A small network was shown many inputs. Here are its activations along a few directions, one row for each input.
In each table, some parts of the input vary, and every possible input appears once, in random order.
A made-up example of a description, with smaller parts first: line(6) and (point or line(11) or (values(3) and ring(5))).
Shared parts are said once, and a part with two or three values counts as separate values.

Other details of the inputs shift rows strongly along two fixed directions, in all tables alike. That doesn't count.

Table:
r1: [ 21  -8  19  32  37 -45 -18 -14 -34 -34   9 -11 -23]
r2: [-13  11 -23 -57 -54  15  14  -3  70   9  39 -25 -20]
r3: [ -4   3  -8 -26 -40  -5   9 -18  38 -10  25 -18 -21]
r4: [ 10  -3   7  10   2 -20  -4 -18  -9 -23  10 -11 -18]
r5: [  8  16   7   8   1 -30  -6  -8   1 -23  17 -12 -20]
r6: [  9   0   3  -1   2 -24   2  -9  11  -6  18 -22 -14]
r7: [  6 -11  27  51  42   1  -1  14 -50   7 -50  26  36]
r8: [ 10  -2  21  11 -12 -12 -15 -12  12 -10  -4  -8  -1]
r9: [  7  22 -39 -35 -44  12   4  -1  35  12  31  -3 -20]
r10: [  6   1  16 -12 -37  -3  -3 -14  37   0  12 -14  -4]
r11: [  0 -10   5  35  38  -5  -4   2 -49 -13 -25  25  10]
r12: [-21   6 -22 -34  -3  51   8  19   4  27  -1   6  12]
r13: [-19 -13 -18  -8  12  31   6  16 -13  12 -16  24  15]
r14: [ 31  13  24  14 -27 -86  -9 -45  29 -59  47 -43 -58]
r15: [-30   3 -35 -60 -29  59   8  22  36  26  13   5   2]
r16: [ 42   1  48  23 -39 -87 -28 -56  37 -63  41 -46 -54]
r17: [-10   3  -6   6  22  15  -3  13 -26   0 -11  17   6]
r18: [  4   0   3  23  46 -10  -5  13 -35   3  -9   3   8]
r19: [ -7 -15  -3  28  36  -2   5  10 -35   3 -26  26  19]
r20: [-17   4 -43 -44 -32  41  14  20   4  46  -2  39  22]
r21: [  5   8   7  27  39 -17  -2   7 -37  -3  -8   2   6]
r22: [-24  12 -28 -50 -26  50  24  17  36  42   9  -6  16]
r23: [-21   0  -8 -37 -34  60  15  19  34  44 -13   8  32]
r24: [  7   2  10 -30 -56   7  -5 -14  55  -7  17 -27 -17]
r25: [  6  -9  24  47  40   0 -14  11 -42   3 -47  24  31]
r26: [ 16 -16  14  33  35 -32 -10 -12 -35 -26  -3  -2 -11]
r27: [ -6   4  -1  25  43  -6  -5  19 -34   0 -16  18  12]
r28: [-12 -14 -12  -2  21  22  11  12 -14  23 -15   9  21]
r29: [ -8  -6   9  16  19  39   4  25 -24  28 -47  27  42]
r30: [  5  -3   4   8   0 -19   6 -14  -3 -10   6 -10  -8]
Description of these inputs: values(2) or ring(8) or (line(4) and ring(5)).
A walk changes only the ring(8) part. It starts at r8 and steps to r16. List the rest of the walk in order. -> r10, r23, r7, r29, r24, r25
List by row number the other inputs of the same sort as r9. -> r20

Table:
r31: [-19  18 -41 -15  14  23   7  22  -6  12  11  25   1]
r32: [-26  -3   0 -39 -20  61   5   6  16  26  -5  -1  18]
r33: [  0  19 -17   6  12 -38  -4  -6 -19 -26  20   7 -25]
r34: [  4  -3  14   0 -34 -22   1 -19  37 -31   6 -19 -19]
r35: [ -8  19 -35 -34 -26   3   9  -9   6  -4  40  -1 -30]
r36: [-10   8 -36  17  52  34   4  31 -65  25 -22  46  25]
r37: [  4 -12 -11 -29 -55   2  13 -23  32  11  18  -2  -7]
r38: [-23  -3 -28 -53 -15  42  26  19  52  31  21 -27   1]
r39: [-32  -7  -6 -55 -41  47  20   2  70  30   8 -27  13]
r40: [  7 -12   0  -6 -28 -16  -4  -8  23   7   5   2   2]
r41: [ 23  -3  27  54  25 -18 -21  -5 -41 -33 -29  14  -3]
r42: [  3   5  20  22   0 -12 -12   2  -8 -25 -18  10  -2]
r43: [ 29  -6  38  44  -3 -69 -24 -31   8 -57   4 -20 -30]
r44: [-20  -9   7   8  33  54  -3  24 -39  28 -43  26  44]
r45: [  4  -8   3  12  -5  21   1  -2   2  -5 -22   4   5]
r46: [ 11 -17 -11 -10 -32  11   6 -11  18  17   3   7   2]
r47: [ 14   6 -27   4   6 -25   1 -16 -10 -18  29  -7 -31]
r48: [ -6   5 -19  28  50 -22  -1  10 -39   0  -8  23   5]
r49: [ 15  40  14   2 -30  11  13  13  42  41  -1 -17  26]
r50: [ -1  -9 -19 -25  11  27  14  10   9  18  12 -23  -2]
r51: [-29  -8  -6 -43 -28  53  17   8  64  32   5 -22  17]
r52: [ 23  -7   1  -2 -33  -6 -11 -12   8  -2   6  10  -7]
r53: [ 30   1  37  -6 -40 -37 -26 -46  43 -48  45 -54 -50]
r54: [  2 -12  15  33  18   3   4  -6 -34 -12 -35  17  13]
r55: [-22 -14  15  -7   1  13  15  -4  25   7  -5 -15  13]
r56: [-20   4  11 -31 -21  29  -3   8  36   8   5 -12   6]
r57: [ -5   1 -15  36  48 -38   8   1 -48 -15  -8  21   0]
r58: [-27 -10  -8 -52 -36  57  16  -7  47  30   8 -22  12]
r59: [ 29   0  12  13  19 -32 -12 -10 -17 -29  24 -29 -34]
r60: [  1   1  28  13  16  -9 -25   2   4 -12  -2  -8   1]
r61: [  1   1  26  37  16 -19  -8   0 -27 -30 -23  18   2]
r62: [ -8   0   4  15  51  -7   2  24 -41  -2 -16   7   8]
r63: [  5 -18  -4   1 -27 -11   6  -9  24   6   6   7   3]
r64: [-10  -2   3  21  20  42  -3  25 -43  12 -51  39  35]
r65: [  0   1 -21  28  39 -29   7   1 -30 -15   5  14  -9]
r66: [  5  11 -14 -52 -27  14  -8   2  38   4  41 -36 -31]
r67: [-12  -7  -6 -16  10  -4  20   7  11   5   7 -23  -1]
r68: [  4  -6  -5  -9 -27   9   1  -5  -9  12  -5  26  10]
r69: [ -5 -11 -25 -44 -47  42   4   4  34  42   0  11  17]
r70: [ -7  15 -36 -16   1   7   4   6 -22   5  14  13  -9]
r71: [ 30  44  31  16 -29 -33  -8  -7  32  14  10 -28   3]
r72: [ 33  -6  33  47   7 -52 -25 -28 -13 -49  -6 -12 -26]
r73: [ -2   7 -33 -17  -6 -11  15 -15  -4  -5  29  -4 -24]
r74: [ 16  -4   5   4 -27 -23 -10  -8  13 -10  10  11  -9]
r75: [-18  11 -19 -41   3  31  -1  30  21  22  13  -8   2]
r76: [-13 -10 -17   2  61  42   6  35 -41  43 -32  13  35]
r77: [  4  -2  -1  -1  -8   1 -14  11  -2  11 -11  29  17]
r78: [ 19  -1  38  29  18 -21 -34 -17 -17 -25  -1 -15 -10]
r79: [-20  -7 -10 -18  17  10  27  11   6  14   5 -12   6]
r80: [ 19   1  12  11  21 -33  -9  -7 -27 -26  15 -21 -26]
r81: [  6   3  29 -14 -30 -18 -17 -18  48 -31  35 -39 -29]
r82: [ -5  -3 -21 -48 -58  40   5   6  24  32   1  19  14]
r83: [ 30   0  39  45  -3 -56 -21 -34 -22 -60  -1  -8 -32]
r84: [ 22 -16  20  27 -18 -63  -4 -28   2 -28   7  -4 -17]
r85: [-14   1   3  23  27  41  -3  32 -26  12 -47  38  35]
r86: [-18  -1 -11   6  61  40   7  46 -40  29 -29  23  33]
r87: [-17 -14 -17   8  63  39  21  32 -54  37 -38  17  39]
r88: [-13   6  -3 -20   9   5  10  13   1  -1  14  -8  -7]
r89: [-34   2   3 -44 -21  49   8  12  36  20   2  -3  14]
r90: [  7 -11  19 -23 -37 -11  -2 -33  46 -22  26 -48 -23]
r91: [-17   3   2  15  25  40 -12  34 -24  16 -45  38  35]
r92: [ -5  -6  -1  -2 -13   0   3   4  -9   8 -11  34  17]
r93: [ -3 -20   7  53  97  -3  13  20 -94  12 -46  25  36]
r94: [ 12  -1   6 -17 -48 -28  -6 -15  28 -15  21   2 -19]
r95: [ 10 -15  28  30  35  -9 -19  -8 -21  -8 -18 -10  10]
r96: [-23  25 -45 -47 -16  27   1  20  23  20  25   9 -10]
r97: [ -2  22 -36 -22  -3   9 -10   9  -6   8  23   7 -19]
r98: [ -5   8 -23  -8  -9 -31  14 -18  11 -18  35  -7 -27]
r99: [-15  -1 -14 -35   3  15  10  16  32  20  16 -23  -1]
r100: [ -3   7 -38 -18   7   9   2   7  -7  14  14   5  -7]
r101: [ 43 -16  25  31 -23 -80 -13 -46  -5 -44  16 -14 -35]
r102: [ -5   6 -12 -48 -27  11   9  -7  26  -3  41 -31 -31]
r103: [-28 -14   7   9  44  41   2  28 -11  36 -42  15  48]
r104: [ -4  17 -14  12  17 -34   1  -7 -24 -24  20  11 -22]
r105: [ -1  -9  18  27   2 -16   6 -11  -3 -23 -18   6   1]
r106: [ 22  28  41  72  37 -40   8   2 -43  16 -38   8  38]
r107: [ -1 -11  10  39  25   4   1   7 -16  -8 -36  19  18]
r108: [ 22 -20  36  40  27 -28 -15 -27 -14 -28  -3 -25  -8]
r109: [  8  39  13  -2 -31   4  17   9  32  40  -9 -13  29]
r110: [-16   6 -47 -19   8  19  19   8 -17  19   7  13   3]
r111: [  5   6  12  10  -6  14 -21   4  -8  -8 -17  10   0]
r112: [  0  -7   4   6 -11  17   4  -2  -2  -4 -24   4   8]
r113: [ 50  -4  31  37 -15 -78 -37 -37 -11 -45  16  -6 -35]
r114: [  4 -12   3  -8 -43 -28  11 -25  32  -5  21  -4 -13]
The inputs of r64 and r41 match in every part but one. If r109 is changed in the same way as r64 into r41, which row does it become? -> r49
The inputs of r87 and r93 match in every part but one. If r42 is changed in the same way as r87 into r93, which row does it become? -> r61
The inputs of r34 and r107 match in every part but one. If r94 is changed in the same way as r34 into r107, which row does it become? -> r74
What is each input in this table made of? -> values(4) and (point or (line(4) and ring(5)))
A walk changes only the ring(5) part. It starts at r38 and steps to r65. List the rest of the walk in order. -> r63, r107, r51
A walk changes only the line(4) part. It starts at r86 and steps to r59. List the rest of the walk in order. -> r50, r38
Change only the line(4) part in r108. List by row number the other rows that result. -> r51, r53, r81
